Each row below holds a small network's activations on one input, seen along a few directions.
Each table varies a few parts of the input and shows all the possible inputs, shuffled.
A made-up example of a description, with smaller parts first: one of 4 places along a line, together with either a single point or one of 9 places around a ring or (one of 2 separate values, together with one of 8 places around a ring).
Shared parts are said once, and a part with two or three values counts as separate values.

Other details of the inputs shift rows strongly along two fixed directions, in all tables alike. That doesn't count.

A family of inputs:
x1: [  5 -23  -3  44   3  -4 -44 -88  12 -13  32]
x2: [-31  10 -15   7   9 -31 -17 -12  -9 -22 -27]
x3: [-41  13   5  29   8 -44  -5  17   0 -25 -16]
x4: [ 68 -22  -8 -28   0  60  -3 -22  21  36  41]
x5: [-24  -3  25  -1 -18   9 -22 -77 -37  28  -4]
x6: [-43  21   1   9  22 -30  29  77 -17 -22 -40]
x7: [ 50 -40   3  -4  -5  59  24  15  19  47  53]
x8: [ 50 -17   1 -33 -19  45  -3  -6  20  23  42]
x9: [-31  -4  -1  38  -3 -31 -39 -57  11 -20   8]
x10: [ 47 -18  -2 -31 -16  48  -6 -13  25  30  41]
x11: [ 43  -9  10 -31  -8  56  46  85  18  34  30]
x12: [-31  18  33 -15  -9   6 -16 -44 -44  14 -34]
x13: [  2 -21   1  25  -1 -24 -31 -75  18 -22 -21]
x14: [-24  40  -7  -9  12 -26  37  88 -16  -3 -20]
x15: [-42  27  15  19  25 -42  27  68  -9 -25 -47]
x16: [ 57   0 -16 -72 -10  59  38  56   4  25   2]
x17: [ -8 -35  11  55  -6 -16 -12 -40   8  -4  14]
x18: [-45  10  -7  30  15 -43  -5  18 -20 -35 -20]
x19: [ -5 -22  -5  49   1  -9 -51 -89  12  -7  25]
x20: [-23   4 -13  -4   4 -28  -8  -8   0 -22 -43]
x21: [ 58 -25   0 -41 -22  46   8  -9  31  23  23]
x22: [ 70 -24  -3 -26  -4  59  -3 -22  21  30  45]
x23: [-23 -35  17  62  -9 -25 -24 -43  16 -22   7]
x24: [ 59 -32   6  -7   9  59   7  -1  19  39  60]
x25: [  0 -19 -10  15 -12 -20 -24 -58  16  -3 -14]
x26: [-69  67  29 -36 -11 -33  15  37 -51  -3 -68]
x27: [  1 -52  18  66   7  -4 -27 -73  18  -9  25]
x28: [-33  39   9   9  22 -44  19  62 -17 -31 -35]
x29: [-20  59 -15 -27   9 -18  34  79 -15  -2 -21]
x30: [  3  -1  -3   0   5 -15 -10 -27  13 -11 -35]
x31: [-62  59  18 -40   0 -17  18  41 -68  -1 -69]
x32: [ 55   7 -17 -65  -2  56  31  60  -4  23  20]
x33: [  3 -29 -12  32  -5 -10 -37 -85  13   6  18]
x34: [16  7 -9 -9 -5 -3  0 -2  3  2  4]
x35: [-18  39  -1 -11  10 -26  39  86 -18 -10 -16]
x36: [-52  27 -16  17  18 -44 -11   6 -17 -31 -26]
x37: [-28 -13   8  33  14 -24   4   9  -5 -25 -13]
x38: [  0   5 -10  -7  -8 -24   4  -8   3 -12 -29]
x39: [ 45   3   7 -41  -8  48  38  76   9  25  40]
x40: [-13 -31  -2  35 -19 -30 -51 -93  26 -19 -16]
x41: [ 40 -32 -11 -16   5  59  11  18   4  35  55]
x42: [ 50  21 -13 -53  -5  52  42  65   0  34  39]
x43: [-13 -23 -13  40   3 -10 -39 -74   2 -17  23]
x44: [-42  61  -6  -8   3 -46  14  62 -11 -35 -32]
Description of these inputs: one of 4 separate values, together with either a single point or (one of 2 separate values, together with one of 5 places along a line).
Changing only the choice among 4 separate values turns x25 into x40. The same change can be made to x34. Which row results?
Answer: x8
Which other rows agree with x2 in the choice among 4 separate values? List them by row number.
Answer: x6, x16, x18, x20, x31, x32, x36, x37, x41, x43
Change only the choice among 2 separate values in x3. List by row number the other rows that result.
Answer: x39
Change only the place on the line of 5 in x17. List by row number the other rows that result.
Answer: x34, x35, x38, x42
Change only the choice among 4 separate values in x12. List by row number the other rows that result.
Answer: x5, x26, x31
Change only the place on the line of 5 in x24. List by row number the other rows that result.
Answer: x4, x15, x19, x30

A family of inputs:
x45: [-32 -16 -37  28   9 -32 -54 -74  -8 -32 -12]
x46: [ 30 -14  13 -15   0  49   6 -29  -4  43  33]
x47: [ 51 -21 -27 -14 -15  30  -6  -8  52  12  55]
x48: [ -7  -9  16  62   4 -59 -43 -62  26 -43   5]
x49: [-30   6   6   7  -8   0  12  18 -38   3  -7]
x50: [-24 -55  29  35  13 -27 -39 -75  15 -27 -67]
x51: [  6 -17  -1  31  -9   4   9  42  27  15  33]
x52: [ 49  -6   9 -30  -4  47  -6 -33  -6  31  27]
x53: [ 53 -29  16  12   0  31   4   4  36  23  60]
x54: [  7 -12 -17 -26 -15 -26  51  58  12  -9 -66]
x55: [ -7  15  -2  18  26 -16  18  26   4  -5   0]
x56: [ 27  -5  -9 -46 -43  38 -14 -32  17  34  30]
x57: [-13  36 -14   3  28 -26  -6  19 -25 -14 -39]
x58: [-17  45 -26 -51  -4 -16  18  41 -22   1 -29]
x59: [-22  28   0  -1  33  -1  15  41 -25  -2 -26]
x60: [  8 -29  27  -7 -37  55  -3 -16  -3  37  41]
x61: [-47 -45   3  68  13 -40 -28 -49  -4 -33  19]
x62: [ -8  35 -41 -21   3 -21  20  40   4 -30 -14]
x63: [  3  43 -10   1  18 -11  20  40  -1 -26 -21]
x64: [-29 -10  -9  12  16   2   4  29 -35  -6  -3]
x65: [ -2  46  35 -39 -15   3  12  16 -14  -4 -23]
x66: [  1  13  37 -26 -15  16  10   2  -6  32   8]
What is each input in this table made of?
Answer: either one of 2 separate values or (one of 4 places along a line, together with one of 5 places along a line)
Change only the place on the line of 5 in x60. List by row number the other rows that result.
Answer: x49, x51, x61, x64
